These are the activations of a small neural network, seen along a few directions. Each row is one input.
In each table, some parts of the input vary, and every possible input appears once, in random order.
Descriptions start from the smaller parts, as in this example, which fits no table here: line(4) and (point or ring(9) or (values(3) and ring(8))).
Shared parts are said once, and a part with two or three values counts as separate values.

Other details of the inputs shift rows strongly along two fixed directions, in all tables alike. That doesn't count.

A family of inputs:
r1: [-36 -51  18 -18 -23 -40  -8  43  31  15  35   0 -14 -40  -2]
r2: [ -5 -16   8  14 -11 -16  -3  25  -9  23   7 -28  29 -35 -28]
r3: [ -5  40   9  -5  38  19  13 -29  23  30  -7  59 -11  38  10]
r4: [  2  41   1   4  49  36  -7 -37  14 -17 -19  21 -61  70  52]
r5: [ 22 -70 -62  22 -50   6 -40  22 -47 -70  18 -38  30 -46  19]
r6: [ -1 -20 -11  12  -5 -34  -9  15 -13  23   8  -2  25 -44  -2]
r7: [ -3 -16   7   6 -15 -13   2  26 -17  25   6 -14  26 -42 -44]
r8: [  8  -4 -13   8 -42 -40  24   9   1   5  19  21  65 -52  -8]
r9: [-51  10  39 -50  33 -32  17   5  54  56  21  29 -41  26   0]
r10: [  9  -8   7  14 -35   1  14  23  -2  -2  12   9  46 -38 -32]
r11: [ 13  -5   1  -1 -16 -53  10  -2  -3   6  -3   2  23 -46  -8]
r12: [ -6  14   3 -12  33 -25  12 -17   2  49  -2  15   1  11   2]
r13: [  25  -40  -27    1  -24   66  -52  -15  -58 -116  -23  -72  -75   47
   30]
r14: [  4 -43 -24  12 -38 -46  -5  28 -32   9  13   0  41 -82 -29]
r15: [  0  23  15  -4  27 -21   4 -18  12  30 -18  34 -16  -7  -4]
r16: [  25  -43  -51   -9  -18   82  -42  -13  -56 -106   -6  -76  -34   65
   41]
r17: [-16  61  33   4  43  31  18 -20  41  40  -5  27   0  52  -1]
r18: [  1  42  31   1   8   9  23   4  21  26 -13  23  -3   4 -18]
r19: [-10  25  -4  -5  47   3   5 -15  18  50  -5  49   6  18 -13]
r20: [ -1  37  10   3  14 -11  18 -10  17  25 -12  48  -9   0   3]
r21: [ 31 -50 -26  29 -91   2 -18  44 -39 -88  16 -58  30 -70   4]
r22: [ 23  -1 -31  -6   3  46 -18 -37 -30 -84 -19 -20 -66  73  69]
r23: [ -3  -1 -17  -1   1 -28  15   1   3  29   6  17  48 -22 -11]
r24: [  9  23  19   5 -23 -24  34  11  15  11   4  -2  30 -23 -24]
r25: [ -5  34  24  -2  54  45 -13 -35  13 -11 -33 -20 -66  75  22]
r26: [  8 -36 -16  13 -48 -11   0  41 -18   5  17 -14  67 -71 -48]
r27: [  7  -3  -6  19 -22 -23   4  10   8   5  16  27  45 -36   4]
r28: [ -4  46  29  -8  22  10  34 -14  29  32  -3  21  24  33 -12]
r29: [  4  -6 -32   1  38 103 -47 -33 -24 -68 -14 -51 -73 115  46]
r30: [-46 -17  33 -39  16 -21   4  19  42  42  16  33 -47   4  -7]
r31: [ -9  53  42 -13  37 -16  27 -22  32  47 -21   5  -6  24 -22]
r32: [ 15 -55 -29   2 -49   6 -15  22 -56 -56   9 -72  18 -31  -4]
r33: [ -6  37  21   2  49 -14  -2 -31  28  35 -21  24 -32  29  13]
Each input here is: values(3) and (point or (values(2) and ring(5))).
The inputs of r17 and r28 match in every part but the values(3) part. If r1 is changed in the same way as r17 into r28, which row does it become?
Answer: r9
Start at r21 and move only the ring(5) part, one step at a time. The first step leads to r17. Which rows follow, in order?
Answer: r29, r2, r25
Change only the values(2) part in r28. List by row number the other rows that result.
Answer: r8
Change only the values(3) part in r13. List by row number the other rows that result.
Answer: r25, r31

A family of inputs:
r34: [  9 -11   8   6 -36   0   1  28 -16 -23  -4 -25  -8 -36 -28]
r35: [ 16 -33 -17  15 -61  -8   0  32  -6 -53  25 -29  36 -34  -1]
r36: [ 15   4 -22 -11  16  65 -23 -35 -16 -86 -25 -50 -68  96  69]
r37: [ 11  -2 -15   9 -29 -14  13  -2 -13 -37   4 -15  19 -16  22]
r38: [  5  -9 -29   6  -8 -19   3   0 -19  -1   8  -9  40 -22   8]
r39: [-11  58  60  -5  38 -25  26 -17  39  67 -12  21   0  13 -20]
r40: [ -9  52  14  -7  45  37  13 -34  27   0  -1  31 -37  82  35]
r41: [ -9  61  42   9  40 -17  20   1  53  63 -13  31  -3   6 -16]
r42: [-21  53  46   2  36  -4  25  -3  66  56  -5  42   9  13 -18]
r43: [-21  24  17 -11  68  77 -24 -34   8   8 -18   2 -58 100  28]
r44: [ 24  -7 -19   2 -40 -27  15   2 -21 -36  -2   8  32 -33  12]
r45: [ 19   3 -15  -2  22  58 -37 -43 -17 -86 -26 -51 -83  85  58]
r46: [ -6  44   5 -11  42  -7  26 -19  27  71   1  69  23  23 -14]
r47: [-41 -16  34 -33  23 -39   3  14  36  52  22  21 -33 -10   5]
r48: [  -8  -46  -36  -35   16   31  -44  -28  -23  -72   -8    8 -114   73
   80]
r49: [-12  21  14 -10  38   5  15 -13   8  45  -7  -5   9  32  -1]
r50: [-19  23   5  12  31   6   7 -11  26  50   1  37  15   4  -7]
r51: [ 33 -10 -25   2 -20  13 -22 -30 -38 -77 -16 -11 -33  14  35]
r52: [ 18 -20  -9  38 -65 -44   5  38 -11 -14  11  -6  45 -92 -15]
r53: [  7 -15   2 -10 -44 -14  20  19 -17 -27  -1 -33  22 -28 -20]
r54: [  7 -16 -16   6  23  62 -43  -9 -37 -40 -13 -43 -57  53  31]
r55: [  7 -22  -2   9   1  -2 -15  -4 -27  -4   1 -35   4  -9  -7]
r56: [ 25 -36 -42   6 -45 -39   6  15 -38 -15   9   2  66 -69  -7]
r57: [  0  -3  -2  18 -32  -1   1  10   7 -21   8   9  19 -31   4]
r58: [ 10  -8 -36  15  21  52 -43 -19 -36 -45 -16 -22 -51  47  44]
r59: [  9  -8  11  16 -29   6  -8  21 -12 -23   0 -27  -6 -26   0]
r60: [  7 -29   6  11 -74 -27  16  45  -4 -14  35 -19  63 -70 -26]
r61: [ -3 -24 -16  14  -4  19 -21  10   1 -12   5 -13  15  -8  -3]
r62: [-19  52  45 -24  19  -3  40   3  45  60   1  32   8  25 -38]
r63: [-17  46   9  -3  44  -5  23 -15  38  77  11  49  25  24 -11]
r64: [ -4   8  -6   1  24 -15  12  -1  10  28   0  -7  32   3  -5]
r65: [ -27  -53   -8  -47    3   23  -37    0  -17  -49    1  -27 -100   51
   36]
r66: [ 10 -44 -35  14 -42  -4 -12  28 -13 -24  26 -29  47 -31  -9]
r67: [ 28 -40 -43  24 -36 -10 -19  18 -47 -32   2   0  22 -61  -4]
r68: [-23 -56  -8 -19 -20 -48 -19  30  17  -7  29  -7 -16 -42  13]
r69: [  4 -23  -3   8  -8   1  -4  24 -23   7  -3 -20   3 -30 -38]
r70: [  6 -25  -9  -5 -18 -13 -14   9 -33  -7  -4 -36  13 -26 -34]
r71: [-16  19  11 -22  27  21  13  -1  12  42   1   9   2  39 -29]
r72: [ 18 -18  -8  26 -65 -60   4  18 -14 -18  10 -14  53 -87 -14]
r73: [-13  14  35   5  -7   7   9  11  24  13   5   9   9  -7 -12]
r74: [  3  48  16 -10  17  -3  35 -16  32  35   3  62   9  16  -2]
r75: [ -7  20   2   3  25  -8  11  -6  15  46  -2  62  29 -14 -19]
r76: [-10  38  38  -7  16 -18  37  -3  26  40  -3   6  17   7  -7]
r77: [  4 -22 -21 -10   6  65 -29 -10 -28 -41   8 -37 -29  62  29]
r78: [ 18  -2 -24  -3   8  80 -29 -40 -24 -93 -23   4 -76  78  62]
r79: [ -7  27  10  13  42  -7  -2   5  26  58  -9  13   5   3 -17]
r80: [-26  50  55 -16  27   5  32  -1  49  60 -10  38  -3  13 -41]
r81: [-29  32  38 -12  49  10  24  -3  38  80 -10  36   6  18 -48]
r82: [ 30 -19 -15  25 -65 -44   5  32 -19 -19   5  15  43 -95 -18]
r83: [ 12  -4   6 -11  -4  30  -9 -19 -21 -50 -21 -40 -52  37   5]
r84: [-14  21  15 -20  32  -9  31  -3  11  58 -11   3  18  13 -34]
r85: [  1  47  13  -5  54 -30  17 -36  18  75 -19  58  13   8 -17]
r86: [-20 -60 -16 -11 -31 -50 -14  20   3 -10  31   4 -18 -49  22]
r87: [ 19 -46 -29  20 -31 -25 -24  13 -31 -31   7 -46  33 -47 -10]
r88: [ 19 -40 -34  25 -40 -35 -17   7 -37 -21  10 -26  42 -62  -8]
The inputs of r41 and r59 match in every part but one. If r64 is changed in the same way as r41 into r59, which row does it become?
Answer: r49
Describe the family of inputs behind these rows.
Answer: line(5) and (point or (values(2) and ring(5)))
Start at r82 and move only the ring(5) part, one step at a time. The first step leads to r51. Which rows follow, in order?
Answer: r44, r74, r78
List by row number the other rows that have the line(5) part in common with r71.
Answer: r34, r53, r62, r65, r69, r70, r80, r81, r83, r84
List by row number the other rows that have the line(5) part in common with r63.
Answer: r37, r38, r40, r50, r52, r57, r58, r72, r86, r88

A family of inputs:
r89: [ -2 -57 -14 -10 -36  -4 -29  18 -13 -51  19 -24 -31 -16  23]
r90: [ 10 -25 -10   5 -23  20 -15  10 -31 -42  -3 -37  -8 -12  -8]
r91: [ -7  40  34 -11  31  16   6 -18  26  23 -12   7 -20  39  -5]
r92: [ 11   3 -20   0  21   0  -7 -19 -12  -2 -10  -1  -1  16   7]
r93: [-18 -25   0 -18  11   4 -21   3  -5  -5   6   0 -47   8  11]
r94: [ -1   4  -9   4  13  25  -8 -13 -10  -1  -4  14  -5  22   8]
r95: [  7  12 -11   7  11   9  -3 -12   1 -11 -13  14 -11  11  10]
r96: [  2   5  -7   4   9  25  -6 -10   2  -7  -6  13  -2  16  15]
r97: [-31   6  39 -19   1 -73  36  27  48  76  20  43  24 -45 -28]
r98: [  7  15   3   8  11  10  -2 -13 -11   0 -13  -1 -19   9   4]
r99: [  7 -26 -20  12 -27  27 -13  19 -15 -40   5 -25   2  -2   1]
r100: [ 23 -25 -23  11 -17  -2 -16   0 -38 -35  -6 -40   3 -13  11]
r101: [-10  36  31  -6  35  19   8 -13  26  26 -21   9 -21  36  -9]
r102: [ -4  15  15 -10   1  12   8  -8   4 -16  -7 -15 -15  26   3]
r103: [ -5   1   5   0  15   3   2 -10  -5   8  -8 -24  -1  14 -15]
r104: [ -3  45  22   4  41  10   9 -22  20  26 -23  19 -27  33   8]
r105: [ 18 -12 -13   5 -32  -1  -1   0 -24 -49  -3 -27  -5 -11  21]
r106: [-34  -3  24 -16  19 -69  20  18  35  90  15  30  26 -46 -34]
r107: [-19 -24   3 -14   8   0 -18   9   8 -12   4   0 -44   9  16]
r108: [  6 -36 -11  20 -65 -34   7  50 -15  12  27  -9  74 -91 -47]
r109: [ 19 -14 -11  15 -32   3 -13   0 -23 -47  -1 -26  -6 -13  15]
r110: [ 13 -25 -23   2 -33  10  -4   4 -21 -48  12 -11  16  -8  20]
r111: [  1  -1 -15   0  27  15  -3 -14  -8   2   0   0   6  24   8]
r112: [-13  29   8 -10  46  19   6 -14  15  44  -6   4  -2  46  -5]
r113: [  1  36   4  -1  38  10   1 -26   8  31 -18  34 -18  35   4]
r114: [ -2   0  14  12 -32 -37  25  35  22  39  27  13  67 -64 -44]
r115: [-10  35  18 -14  25  17  18  -5  25  23   0  14  -5  43   3]
r116: [ 24 -24 -31   1 -41  -2  -8   2 -27 -57   1 -15   8 -17  21]
r117: [ -1  -1   7  16 -29 -43  23  20  17  36  24  29  71 -67 -31]
r118: [ 10  14  -9   2   5   7  -5 -18   1 -15  -7  13 -10  16  15]
Describe the family of inputs behind these rows.
Answer: line(5) and (point or ring(5))
The inputs of r111 and r117 match in every part but the line(5) part. If r92 is changed in the same way as r111 into r117, which row does it become?
Answer: r118
Change only the line(5) part in r107. List by row number the other rows that result.
Answer: r89, r93, r97, r106
Change only the line(5) part in r115. List by row number the other rows that result.
Answer: r99, r108, r112, r114
Change only the ring(5) part in r110. List by row number the other rows that result.
Answer: r102, r105, r115, r116
